A small network was shown many inputs. Here are its activations along a few directions, one row for each input.
In each table, some parts of the input vary, and every possible input appears once, in random order.
Descriptions start from the smaller parts, as in this example, which fits no table here: values(3) and (point or line(9) or (line(4) and ring(8))).
Shared parts are said once, and a part with two or three values counts as separate values.

Other details of the inputs vary at random and push rows far along two fixed directions, the same in every table; ignore that.

Rows:
row 1: [-15 -22  18   1  21 -10  17  -5  -9  -4  -6   4  12 -58]
row 2: [ -4  -3   2  16  -9 -16  30 -12  -2   6   2   4  -2 -33]
row 3: [  5 -15   3 -30   5   1 -18  -5  11  -5  -9  12  12  24]
row 4: [  0 -28  11 -17  21  -2 -24  -5  -3   0  -7   1  35 -23]
row 5: [  4   2  -4 -16 -12  19 -14   3   5   4  -1   0  -5  39]
row 6: [  3  31   6  16  -5  19  14   9   2 -11   3  -3 -42   5]
row 7: [  0 -25 -11 -21   1   7 -13  -3  -8   8  -6  -7  24  24]
row 8: [ -4 -11   1  14  -4 -22  29 -14  -3   5   3   6   8 -36]
row 9: [ 13  34   6  12  -9  18  -8  10   5  -4   3  -5 -28  18]
row 10: [-12 -26  -5   5  -5 -14  12 -12  -5  13  -1   6  24 -24]
row 11: [  7  29  15  -4   4   6 -19  10  21  -5  -3  14 -21  18]
row 12: [ -3 -31  -9  -7   6 -17  10 -14  -8   1  -1  -3  35 -16]
row 13: [ -4 -27 -17 -13   9  -7 -25 -11  -4   8  -5   0  28   8]
row 14: [ -9   1   5  17 -11 -17  25  -2   1  11   9   6  -5 -24]
row 15: [  4  28  13  -1  -4  -2  -5  17  19   3   2  13 -30   9]
row 16: [  9   0  -7  -8   5  13 -28   4  -8  -9  -5  -8  14  28]
row 17: [-17 -28  -8  12   9 -10   9 -22  -9  -5  -8   4  18 -33]
row 18: [-11  -2  -3  24  -9 -18  16  -4  -2  12   2   3  -2 -39]
row 19: [  7   4  -2 -19  -8  13 -12  10  -2   1   3  -7  -1  41]
row 20: [  8  30   1  13  -8   8  -6   7  14  -4   5   7 -23   9]
row 21: [-14 -27  -1   2   0 -21  16  -7 -14  11   1  -4  26 -26]
row 22: [  4  33  12  28 -14   5   8   6   6  -3   7   0 -26 -10]
row 23: [-10 -12  -2  22  -1 -25  15  -9  -5  14   4   5   7 -41]
row 24: [-12 -22  -5  18  -2 -17  11 -11 -12  16  -6  -2  17 -41]
row 25: [  5 -22 -12  -8  11  10 -29  -8 -14  -2 -11  -7  32  15]
row 26: [  3  38   7  24  -6  -4  11   9   9  -4  13   5 -21 -13]
row 27: [ -4  -2   4  14  -5 -21  38  -2 -11   4   3  -8   4 -37]
row 28: [  7  14  -2  -4 -11  20 -18  12   8   2   0  -9 -13  33]
row 29: [  9  22   8  10 -14   6  23   6   7  -1   5  -4 -20  -1]
row 30: [  4 -24   5 -29  16   4 -30   5   0   6  -9   1  23   5]
row 31: [-13 -27   5 -13   7 -19  -1 -11   2  11  -5  10  26 -16]
row 32: [  8 -16 -14 -23   2   4 -13  -8   3  -5   0   3  14  26]
row 33: [  0 -23 -15 -15   7   2 -24  -1 -11   6 -10 -11  27  20]
row 34: [-13 -34 -14  -8  23  -3  -7 -17 -20 -10  -9  -6  26  -6]
row 35: [  0  17   9 -15  11  14 -16   5  17 -17  -8  14 -23  28]
row 36: [  4  24   3  -1 -12   3   9  12  12   4  15   4 -23  18]
row 37: [ -5  12   1  21  -4 -17  20  10  -2  10  10  -9 -10 -28]
row 38: [ 12  10  -5  -8   6  15 -28   4  -1  -7   1  -7   4  35]
row 39: [  1   4 -12 -14  10  18 -18  -3   3 -17  -1   5 -12  34]
row 40: [-14  -1  -2  22   3  -9  23  -8  -1  -6  -1   8  -9 -35]
row 41: [  2 -33 -10 -13   4  -4   0 -13 -12   1  -8  -9  33   1]
row 42: [ 10  29   2   7 -11  16 -19   4  11  -6   2   4 -19  26]
row 43: [ 15  14  -1 -16  -4  12  -3   6   5  -6   5  -7 -12  39]
row 44: [ -3 -29  -8 -17  -2   3 -13 -10 -10  10 -11  -5  30  15]
row 45: [  3  23   1   9  -4  21   6   3   6 -11   0   2 -33  12]
row 46: [  2 -24 -16 -13   6   6 -25  -3  -8   8 -10 -12  25  16]
row 47: [ 11  30  27   0  -7  -2  24  20  14  -4   8   3 -28 -18]
row 48: [ -1  22   5  18   1  11  18   8  -4 -12   2  -5 -27  -7]
row 49: [  3  18  -8  -9   9  18 -11   5   3 -17   0  -1 -21  33]
row 50: [ -8  18   7  27   3  -8  36   5 -11  -8   6  -5 -25 -35]
row 51: [  5  28   4  -4 -12   6   7  16   9   4  13   0 -27  26]
row 52: [  5 -26 -10 -19  -3   9 -12 -14  -1  -2 -10  -3  21  23]
row 53: [  0  25  10  30  -5 -16  20   7  -2  -2  13   2 -11 -34]
row 54: [ -3  18   2  18  -7 -11  14  13   4   6  12  -3 -19 -15]
row 55: [  4 -18  12 -34   5   8 -22   9   5   3  -3   2  12  21]
Description of these inputs: ring(5) and (values(2) or ring(9)).
Changing only the ring(5) part turns row 9 into row 29. The same change can be made to row 22. Which row results? -> row 52
Start at row 38 and move only the ring(5) part, one step at a time. The first step leads to row 37. Which rows follow, in order? -> row 21, row 43, row 34
Which other rows does row 6 become when the ring(9) part takes its other values? List them by row number. -> row 17, row 34, row 39, row 40, row 45, row 48, row 49, row 50
Which other rows agree with row 46 in the ring(5) part? List them by row number. -> row 13, row 15, row 18, row 23, row 24, row 28, row 30, row 33, row 37, row 54
Which other rows does row 1 become when the values(2) part takes its other values? List them by row number. -> row 35
Start at row 14 and move only the ring(9) part, one step at a time. The first step leads to row 36. Which rows follow, in order? -> row 51, row 21, row 19, row 7, row 44, row 5, row 10

Rows:
row 56: [-2  3 -1 10 -6 -4 10  2 -3  6  3 -4  0 -9]
row 57: [-2  2 -3  7 -2 -2 11 -5 -3 -3  2  0 -3 -5]
row 58: [  3  -7   0 -15   7   5 -12  -2   1  -5  -4   2   7  14]
row 59: [ 13  48  18   5 -10  14   9  20  17  -8  10   2 -47  19]
row 60: [ 2 -3 -6  4 -3  2 -4 -1 -3  2 -1 -4  6  2]
row 61: [ -1  -7 -10  -5   3   9 -13  -6  -3  -4  -5   0   5  16]
row 62: [  5  -6   0 -15   6   7 -12   0   2  -6  -5   0   6  14]
row 63: [ -2   5   8   5  -2 -10   9   4   2   4   4   3  -4 -15]
row 64: [  1  -9  -8  -7  -2   4 -10  -4  -1   2  -3  -1   8  17]
row 65: [  2 -12  -1 -15   7   5 -12  -5   1  -5  -5   3  10  11]
row 66: [-2  3 -3  7 -6 -3  7 -1  0  4  3  0 -3 -1]
row 67: [ 0 -4  1 -8  5  1 -3 -2  3 -5 -2  4  2  2]
row 68: [  0  -4   1 -10   3   0  -2   1   4   0  -1   3   1   5]
row 69: [ 1 -3 -7  2 -2  0 -5 -4  0  1  0  0  5  5]
row 70: [ 0  7  8  1 -2 -5  5  7  3  3  4  0 -5 -7]
row 71: [-2  5  0  9 -3 -1 14 -2 -4 -1  2 -3 -4 -9]
row 72: [  3  -5   0 -16   4   4 -11   2   3  -2  -3   1   2  17]
row 73: [ -4  -1  -4   8   0  -4  12  -5  -4  -1   1  -1   1 -10]
row 74: [ -1   5  -3  13  -4  -6   7   1  -1   3   3  -3  -1 -10]
row 75: [ 0 -2  5 -2  0 -4  0  1  3  3 -1  3  1 -4]
row 76: [ -3  -1   4   1   4  -5   7  -1   2  -2   1   4   0 -12]
row 77: [-3 -3  3 -1  6 -3 -4  1  0 -2 -3  2  1 -8]
row 78: [ 2 -1 -5 -1  0  6  1 -2 -3 -3 -1 -4  3  6]
row 79: [  3 -10  -9 -11   0   7  -9  -3  -4   0  -2  -6   9  17]
row 80: [ -3  -1   4  -1   0  -6   7   0   3   1   1   4  -3 -10]
row 81: [ -3   0  -1   9  -5  -6  10   1  -5   6   3  -4   2 -11]
row 82: [ -1   0  -3  12  -3  -5   7   0  -4   4   2  -4   4 -13]
row 83: [-1 -2  4 -4  1 -3  4  0  4  0 -1  4 -2 -3]
row 84: [-3 -2  3  0  7 -2 -3  0  1 -2 -1  3  0 -6]
row 85: [ 0 -2 -6  6  0 -3  0 -3 -2  2  2  0  5 -2]
row 86: [  2  -6  -7  -8  -3   7 -11  -2  -2   2  -1  -4   8  19]
row 87: [ 19  50   4   1 -17  27 -10  21  17  -7  10  -3 -44  48]
row 88: [ -4   2  -2  10  -4  -7  11   0  -2   5   4  -1  -1 -10]
row 89: [ -3  -1  -1   8  -3  -6  14  -2  -6   3   3  -5   1 -13]
row 90: [-2  6 -1 10 -1 -4 13 -1 -4 -2  3 -3 -5 -9]
row 91: [  4  -2   2  -9   3   4 -15   0   4   0  -4   2   5  10]
row 92: [ -4   5  -1  14  -1  -3   9   1  -6   0   2  -4  -4 -12]
row 93: [ -2   3   7   8   0 -11   6   2   1   3   2   3  -1 -20]
row 94: [ -5   2   5   3   4  -3   1  -1   2  -2  -1   5  -4 -10]
row 95: [ -2  -1  -3   6  -1  -2  10  -3  -7  -1   2  -3   2 -10]
row 96: [-1 -1 -3  5 -1  0  9 -3 -6 -2  2 -4  2 -7]
row 97: [ 2  3 -6  1  1  9 -7  2 -3 -3 -1 -5 -3 11]
row 98: [-2  0 -6  4  1  4 -4 -3 -2 -3 -2  0 -1  6]
row 99: [  3  -3   2 -15   1   6 -15   2   4   0  -2   1   5  19]
row 100: [ 14  55   9  10 -20  16   9  25  15  -2  14  -3 -51  30]
row 101: [-2  2 -3  7 -5 -5  7  1 -2  5  3 -3 -1 -5]
row 102: [  1   3   7   3   1  -6   1   3   1   2   1   3   0 -11]
row 103: [ 2 -2 -8  2 -2  2 -7 -4  1  0 -2 -1  5  9]
row 104: [ 0  0  7 -2  0 -3  7  2  1  1  1  2 -3 -8]
row 105: [ 1 -7 -6 -5 -3  4 -8 -3 -2  3 -2 -2  7 14]
row 106: [ 0  4  8  1 -2 -5  4  5  3  4  1  1 -4 -9]
row 107: [-3 -7 -6  2 -1 -4  8 -4 -4  2  2 -1  4 -5]
row 108: [  4  -9  -1 -12   5   4 -19  -3   3  -1  -5   3  10  13]
row 109: [ -5  -2   7   8   4  -7   6   1  -2   0   0   1   0 -24]
row 110: [ 1 -6 -7 -5  1  7 -4 -7 -2 -4 -3  0  4 13]
row 111: [ -2  -2  -3   6  -3  -5  12  -2  -5   2   3  -3   0 -10]
row 112: [-1  0 -3 10 -2 -5  4 -2 -4  3  2 -4  5 -9]
row 113: [  2 -10   0 -15   8   4 -13  -3   0  -5  -5   0  11  11]
row 114: [ -3   3  -2  13  -1  -1   8  -2  -3   0   0  -1  -4 -10]
row 115: [-1 -4  4 -3  6  1 -6  2  0 -2 -3  0  3 -3]
row 116: [-4  2 -4 10  1 -2  5 -2 -4 -1  1 -1 -2 -6]
row 117: [  1  -6   1 -11   8   5 -16   1   0  -4  -4   0   6  11]
row 118: [  1  -5   2  -9   7   7 -14   0   1  -3  -5   1   3   8]
row 119: [ 0 -4  2 -3  3 -1 -8 -2  5  1 -3  5  5  0]
row 120: [  3  -7   0 -16   3   6 -11  -1   4  -2  -4   2   4  17]
row 121: [ 0 -9 -6 -6 -2  4 -2 -5 -4  1 -1 -4  7  8]
row 122: [-1 -5  2 -6  1 -2 -5 -1  4  3 -2  4  4  2]
row 123: [  0  -1  -3  11  -3  -5   5  -4  -3   3   1  -1   3 -10]
row 124: [-2 -2  4 -1  5  2 -5 -1  1 -2 -4  3  0 -3]
row 125: [-1  2  5 -1 -1 -5  2  2  4  2  2  5 -3 -5]
row 126: [-1 -3 -3  3 -3 -1  9 -1 -5  2  2 -4  2 -5]
row 127: [ 1 -1  4 -6  1 -2 -5  3  2  3 -1  1  2  2]
row 128: [  3  -9   1 -16   3   5 -11   1   1  -1  -3   0   6  13]
row 129: [-1 -7 -7 -2 -2  1  2 -5 -2  0 -1 -2  3  6]
row 130: [-1 -4 -4  0 -4  1  5 -4 -3  1  0 -2  1  3]
row 131: [ 1 -1  5 -5  1 -2  4  4  1  1  0  0  0 -3]
row 132: [  0   4   7   5   0  -7   3   4   2   3   2   1   0 -14]
row 133: [ -5   6  -1  17  -1  -5  12   1  -5   0   4  -2  -6 -16]
row 134: [  1  -7  -9  -3   3   9 -12  -2  -5  -2  -4  -4   6  12]
row 135: [ -1   1   4   2   1  -6  -1   0   4   1   0   6   0 -10]
row 136: [ -4   5   0  16  -2  -3  12  -1  -6   0   2  -3  -5 -16]
row 137: [  1 -10  -2 -15   6   5 -12  -5   2  -6  -5   4   8  13]
row 138: [-2  1  5  0  0 -7  4  3  3  4  1  4 -1 -9]
row 139: [ 3 -5 -7 -7  1 10 -7 -6 -1 -4 -3 -2  4 18]
row 140: [ -1  -1   7   0   3  -4   7   1   0  -3   1   1   1 -12]
row 141: [-2 -2 -4  4 -4 -4 10 -4 -3  1  3 -1 -1 -4]
row 142: [ -1   1   4   2   2  -6   0   1   4   2   0   5   1 -10]
row 143: [ 1 -4  3 -9  2 -1 -2  2  1  1 -1  0  1  2]
row 144: [  0   3   7   6   0  -7   3   3   2   3   1   2   1 -16]
row 145: [-3 -5  1 -3  6  1 -7 -2  3 -3 -5  4  2 -1]
Changing only one part turns row 121 into row 104. The same change can be made to row 105. Which row results? -> row 75
Changing only one part turns row 126 into row 128. The same change can be made to row 92. Which row results? -> row 117
Describe the family of inputs behind these rows. -> values(2) and ring(5) and ring(9)
Which other rows does row 103 become when the ring(9) part takes its other values? List them by row number. -> row 60, row 69, row 74, row 82, row 85, row 87, row 112, row 123
Which other rows does row 115 become when the values(2) part takes its other values? List them by row number. -> row 97
Which other rows does row 76 become when the values(2) part takes its other values? List them by row number. -> row 73
Start at row 118 and move only the ring(5) part, one step at a time. The first step leads to row 59. Which rows follow, in order? -> row 104, row 99, row 91
Which other rows does row 139 become when the ring(9) part takes its other values? List them by row number. -> row 57, row 71, row 73, row 78, row 90, row 95, row 96, row 110
